W =
-17.2    9.0   -4.8  -10.0   -0.6  -16.4
  5.5   -9.8  -11.4   -5.9  -10.6   -5.4
 -4.0   -5.8   16.5   -2.6   -7.3   -4.6
The smallest entry in the first column?
Answer: -17.2
The entry just right of 9.0 is -4.8
The largest entry in the first column: 5.5
The smallest entry in the last column -> -16.4
The entry just right of -2.6?
Answer: -7.3
The last entry, reading row by row?
Answer: -4.6
The 3rd smallest entry is -11.4
The entry just left of -10.6?
Answer: -5.9
The largest entry?
Answer: 16.5
The second entry on the main diagonal?
Answer: -9.8
The largest entry in the first row?
Answer: 9.0
The first entry in the row that holds the largest entry?
Answer: -4.0
The entry just right of -4.8 is -10.0

X =
array([[8045, 5814, 7409, 6617, 3165, 7463],
       [6528, 4626, 5136, 4881, 6360, 5140]])
Counting starts at 1.
The entry just right of the smallest entry -> 7463
The entry directly below 7409 -> 5136
The entry directly below the largest entry?
Answer: 6528
The entry just right of 8045?
Answer: 5814
The entry just left of 5140: 6360
The entry in row 1 and column 1 is 8045
The entry just left of 6360 is 4881

Read these off the row that follows.
1) Read off the smallest entry.
2) Read off the entry just left of the largest entry.
3) Read off the entry just left of the smallest entry.
[  8  18 -17  12 -12 -47]
1) -47
2) 8
3) -12

Questions about the table below.
1) Find the second-last entry, reading row by row.
2) Find the first entry of the smallest entry's row.
3) Find the 2nd smallest entry.
4) Find the entry directly above -0.001.
5) Find the top entry of the column that holds the largest entry.
6) Find the entry just left of 0.052.
7) Find the second largest entry.
8) Find the first entry, reading row by row.
 0.070  -0.012   0.046   0.042   0.072   0.020  -0.052   0.153   0.119   0.162   0.134  -0.074   0.153   0.152  -0.067  -0.034
-0.002   0.016  -0.027  -0.177   0.079  -0.044  -0.014   0.060   0.155   0.027   0.115   0.006   0.060   0.033   0.025  -0.061
 0.050   0.009   0.064   0.186  -0.021   0.066   0.021   0.021  -0.071   0.048  -0.035   0.001   0.021   0.044  -0.014   0.066
 0.036   0.017   0.052   0.178  -0.008   0.083   0.043   0.002  -0.063   0.045  -0.019   0.007   0.002   0.017  -0.001   0.083
 0.030   0.025   0.047   0.167   0.002   0.091   0.058  -0.007  -0.053   0.042  -0.009   0.017  -0.007   0.003   0.011   0.092
-0.032   0.044  -0.041  -0.186   0.054  -0.035   0.043  -0.025   0.099  -0.060   0.050   0.075  -0.025  -0.053   0.090  -0.016
1) 0.090
2) -0.032
3) -0.177
4) -0.014
5) 0.042
6) 0.017
7) 0.178
8) 0.070

Questions about the grid below. Rows and columns are numbered from 1.
1) What is the entry just right of the smallest entry?
2) What is the entry in the bottom-right corner?
3) What is the entry at row 3, column 1?
4) What is the entry at row 2, column 1?
5) What is the top-right entry?
6) What is the entry in row 3 and column 3?
7) What is the bottom-left entry?
-8,-8,12,-10,4,22,29,-4,0,4,-5,-16,14
13,16,-18,8,5,24,-14,-3,-9,18,-17,-17,-13
-1,0,2,0,-1,0,0,0,0,0,0,-1,0
1,-15,-14,34,29,-4,-12,-21,28,-15,-7,14,1
-21,17,-15,-4,8,28,-17,-13,-42,6,41,-11,26
5,-1,-18,4,-32,4,4,4,0,3,9,-4,2
9,27,-3,9,-9,22,-17,11,8,10,15,5,-5
0,1,1,0,0,1,-1,0,-1,1,1,-1,1
6,-7,-13,-8,-6,-4,-10,1,13,-11,24,12,25
0,0,-1,0,0,1,-1,1,1,-1,-1,0,2
1) 6
2) 2
3) -1
4) 13
5) 14
6) 2
7) 0
